These are the activations of a small neural network, seen along a few directions. Each row is one input.
Each table varies a few parts of the input and shows all the possible inputs, shuffled.
Descriptions start from the smaller parts, as in this example, which fits no table here: line(4) and (point or line(11) or (values(2) and ring(8))).
Shared parts are said once, and a part with two or three values counts as separate values.
(in the rows, 128 means zero)

Other details of the inputs vary at random and push rows far along two fixed directions, the same in every table; ignore that.

A family of inputs:
x1: [ 72 138 202 113  89 136 115  99 243 109  73 155]
x2: [116 152 135 103 186 140 118 145 112 166 153 135]
x3: [150 108 117 170  52  81 162  86 132  56  90 105]
x4: [172 101  97 151  96 107 159 112  91  91 148  95]
x5: [121 130 134 105 130 131 115 165 122 154 154 131]
x6: [153 112  93 150  92 117 154 122  76 103 139  82]
x7: [159 105 100 139 105 115 141 123  94 122 144  93]
x8: [154 106  99 152  77  95 142 129  96 105 130  93]
x9: [114 140 137 103 162 125  97 161 111 178 151 147]
x10: [122 138 126 101 154 154 126 162  97 157 168 123]
x11: [ 98 150 139 114 188 165 119 164 110 201 138 148]
x12: [117 146 142  97 173 127 122 164 125 162 148 163]
x13: [134 139 121 110 208 131 120 154 108 198 150 149]
x14: [ 79 131 210 111  72 157 135 122 239  95  94 155]
x15: [142 133 123 103 179 122 113 131 109 166 161 130]
x16: [ 60 149 201 129 113 167 137 101 235 123  64 153]
x17: [161 112  71 188  77 103  89  61 152  41  56 122]
x18: [149 125 121  97 165 138 130 159  96 155 185 131]
x19: [154 120  98 145  99 107 129  97  76 100 147  78]
x20: [152 111  98 161  85  86 131 112  84 114 120  97]
x21: [156 122  39 190 116 106  94  90  90  63  79 120]
x22: [117 152 136 100 188 148 133 157 111 158 162 147]
x23: [143 134 123  98 180 128 126 143 109 160 169 141]
x24: [ 68 130 202 126  89 171 121  94 245 132  68 145]
x25: [ 69 138 206 108  89 182 143 122 227  96 104 142]
x26: [115 152 132 111 207 152 143 175 103 184 150 165]
x27: [ 66 135 206 125  94 181 155 125 227 107  88 153]
x28: [135 129 130 121 148 129 145 172 106 153 145 146]
x29: [164 116  93 161 106  71 141 109  86 104 117 104]
x30: [138 137 120 109 202 137 134 164 101 186 159 158]
x31: [136 126 123 108 154 131 107 131 105 166 161 123]
x32: [164 108  57 193  65  77  91  68 119  24  49 119]
x33: [172 101  93 134  86 103 133 105  86  98 159  77]
Each input here is: values(3) and (point or (values(2) and ring(5))).
Changing only the values(3) part turns x32 into x17. The same change can be made to x20. Which row results?
Answer: x24
Change only the ring(5) part in x14. List by row number the other rows that result.
Answer: x1, x5, x9, x12
Change only the values(3) part in x33. List by row number the other rows that result.
Answer: x5, x10

A family of inputs:
x34: [129 133 120 101 186 111 115 183  89 206 155 149]
x35: [ 70 148 190 119  82 175 112 116 232  66  69 166]
x36: [149 145 118 111 217 148 158 185  72 179 182 150]
x37: [ 79 128 178 140 100 146 110 101 245  94  55 187]
x38: [181 116  97 146 108  72 143  79  85  89 148  80]
x39: [132 112 132 159  50  85 154 104 115  88 105  95]
x40: [177  95  82 162  64  56 120 108  96  82 119  81]
x41: [175 113 104 157 103  82 165  84  83  82 144  76]
x42: [136 146  61 130 239 158 106 180  49 180 144 157]
x43: [145 150  62 140 217 124  83 157  51 201 135 146]
x44: [ 90 135 163 100 148 165 130 151 140 171 159 129]
x45: [103 122 172 111  78 156 101  97 209 103 107 120]
x46: [ 65 156 202  77 169 179 104 125 239 168 104 190]
x47: [152 108 114 148  62 133 167 109 118  71 147  82]
x48: [ 96 142 157  81 166 163 109 148 145 186 158 143]
x49: [168  98  99 166  58  94 171 123  83  81 117  98]
What is each input in this table made of?
Answer: values(4) or (values(3) and line(4))
Which other rows belong to the same alternative as x46? List them by row number.
Answer: x34, x36, x38, x39, x40, x41, x44, x45, x47, x48, x49

A family of inputs:
x50: [146 144 105 115 188 127 148 163  93 156 149 163]
x51: [183  95  66 184  68  73 139  56  58  49 100  50]
x52: [133 139 107 122 182 128 135 190  92 180 135 149]
x53: [129 128 103 111 165 103  93 162  87 195 160 142]
x54: [120 145 128  90 176 150  92 189 114 202 157 158]
x55: [168 105 106 156 105  78 138  84 113  77 115 112]
x56: [169 132  92 113 158 118 107 141  81 132 164 122]
x57: [ 87 129 173 142  79 142 104  73 214 102  80 130]
x58: [117 144 102 122 200 173 116 169  90 164 160 151]
x59: [ 67 130 205 135 101 152 117 118 244 143  56 173]
x60: [182  92 130 122  64 103 168  63  92  82 199  39]
x61: [144 142 104 107 183 150 129 164  86 149 153 162]
x62: [ 95 123 156 147  54 147 118  71 217  64  89 102]
x63: [ 59 155 206  74 168 156  94 141 228 170  96 190]
x64: [173 103 118 165  20  71 215 124  61  61 149  56]
x65: [141 144  84 141 197 140 135 149  76 165 155 128]
x66: [ 63 125 190 130  66 166 128 118 230  85  59 151]
What is each input in this table made of?
Answer: values(2) or (values(3) and ring(5))
Change only the values(3) part in x55. List by row number the other rows that result.
Answer: x51, x59
